[ 71 136 112 113 126 137] -> Dumav
[111 136  71 119 117 114] -> Kar
[ 71 136 111 114 125 134] -> kos
which: [136 112 113 126 137]	Dumav
which: [ 71 136 111]	kos
which: [ 71 136 111 114 125]	kos

[140 143 122 140 120  88 156 112 113 109 144 127 160 154 137 165 111 121
 149 103 178 143 136 150 130 155 114 141 126 139 119  92 129 125 146 121
 129 145 145  86 133 156]  peri
[115 137 106 153 137 164 115 133 148 141 126 137 111 123 118 125 140 104
  97 102 115 115 156 130 117 137  96 103 132 197  96 152 103 130 137 142
 125 133 158 133 143 117]  lura
[125 113 143 124 108 111 113 155 170 130 129 127 121 144 117 122 142 142
 152 161  56 104 144 122 142 131 130 126 143  91 158 128 114 121 118 121
 103 162 137 125 143 144]  daz
[148 122 137 142  99 145 139 150 195 125 148 126 133  90 133 152 141 131
 131 124 130  89 121 120 171  97 149 129 111 139 132 126 120 152 101 128
 141 137 141 143 107 143]  Kebav
[ 92  91 124 125 126 123 126 173 114 119 113 101 115  95 164  98 142 168
 113 140 162 122 154 129 141 111 146 128 144 100 147 103 130 152 126 144
 111 136  97 143 131 136]  pade
[100 137 137 142  99 145 139 150 195 125 148 126 133  90 133 152 141 131
 131 124 130  89 134 120 171  97 149 129 125 139 138 126 120 152 101 128
 141 137 141 143 107 143]  Dopip
[112 107 121 108 124 123 142 159 111 140 141 110 139 123 111 148  88 107
  85 163 105 142 157  95 120 104 113 167 163 122 117 134 120 115 154 143
 120 128 124 116 126  99]  nid
which: [147 103]	pade
which: [152 103 130]	lura
which: [115 133 148 141 126 137 111 123 118]	lura
which: [144 122 142 131 130 126 143  91]	daz
which: [148 122 137 142  99 145 139 150 195 125 148 126 133  90 133 152 141 131
 131 124 130  89 121 120 171  97 149 129 111 139 132 126 120 152 101 128
 141 137 141 143 107 143]	Kebav
which: [129 125 146]	peri

[ 89  76  70  68 121  82 108 146 181] : fuz
[153 126 120 127 138 147 149 149 145] : Dad
[118 129 132 141 162 192 207 196 167] : Tikuv
[142 126 120 127 138 147 149 149 145] : ruzu
[115 136 156 153 130 103  88  86  98] : ragot
[ 91 100 133 168 173 142 103  87  98] : pogu
[ 89  76  70  68  70  82 108 146 181] : Nudul
[138 147 149 149 148 141 153 174 191] : vor
which: [153 126 120 127 138 147 149 149 145]	Dad
which: [118 129]	Tikuv

[ 94  98 123  72 182  81 161 158 115] = bot
[ 94  98 123  72 182  81 161 108 153] = Dol
[156 157 143 180  80 169 106 104 158] = vefe
[115 117 113  93 166 102 141 138 108] = sot
[179 183 136 200  65 190  89  81 162] = Lotot
[171 165 126 192  67 183  85  89 135] = Ruzi
[133 132 151 157 101 146 125 127 157] = fak
[142 129 120 180  80 151 101 116 108] = kib
[ 81 158 108  78 181  84 166 158 134] = gona
[153 148 132 173  81 166 100 106 135] = tunez
which: [ 81 161 108]	Dol
which: [156 157 143 180  80 169 106 104 158]	vefe
which: [183 136 200  65 190  89  81 162]	Lotot
which: [ 94  98 123  72 182  81 161 158 115]	bot
which: [123  72 182  81 161 158 115]	bot
which: [ 94  98 123  72 182  81 161 108 153]	Dol

[174 188 147 100  53 104 209  83  52 133 195  72 114  80 176  56  75 120
 169  92 172] : dagu
[170 197 147  50 152 158 170  85 101 138  95 192 116  84  57 125  95  88
  47 156  75] : Gav
[108 104  54 116  91 187  49  59 170 197 147  48 167 193  99 162 118 209
  80 136 150] : nov
[ 55 104 209  83  52 133  52 127  51 124 190 115  59 179 184  82 195 158
  92  74  50] : Gipeb
[186 133 162  49 206 201  89 203 151 131 180  49 178  48  98 169 188 207
  55 148  90] : gifi
[197  73 205  68  94 116  73 121 207  93 120  53 179  70  75  68 138  67
 180 106 181] : zolo
[184 176  51  74 162  91 134  81  57 118 198 122 196 178 207 101  76  57
 196 123  57] : nebol
[108 104  54 116  91 187  49  59 170 197 147  48 167 193  99  92 118 209
  80 136 150] : Nonek
which: [ 84  57 125  95]	Gav
which: [207 101]	nebol
which: [ 53 104 209  83  52 133]	dagu
which: [108 104  54 116  91 187  49  59 170 197 147  48 167 193  99  92 118 209
  80 136 150]	Nonek
which: [108 104  54 116  91 187  49  59 170 197 147  48 167 193  99 162 118 209
  80 136 150]	nov

[134 133 147 141  40 167] = figoz
[162  45 108 131 105 106] = Puz
[133 147 141  41 167 106] = gib
which: [131 105]	Puz
which: [147 141  41 167]	gib
which: [133 147 141  40 167]	figoz
which: [133 147 141  41 167]	gib
which: [133 147 141  40]	figoz
which: [134 133 147 141]	figoz

[ 69  65 183 154 199 189 198] = Koba
[185 181  94  78  68  54  51] = bekes
[92 78 68 54 51 88 82] = rinev
which: [181  94  78  68]	bekes
which: [94 78 68 54 51]	bekes
which: [183 154 199]	Koba
which: [183 154]	Koba
which: [92 78 68 54 51 88 82]	rinev

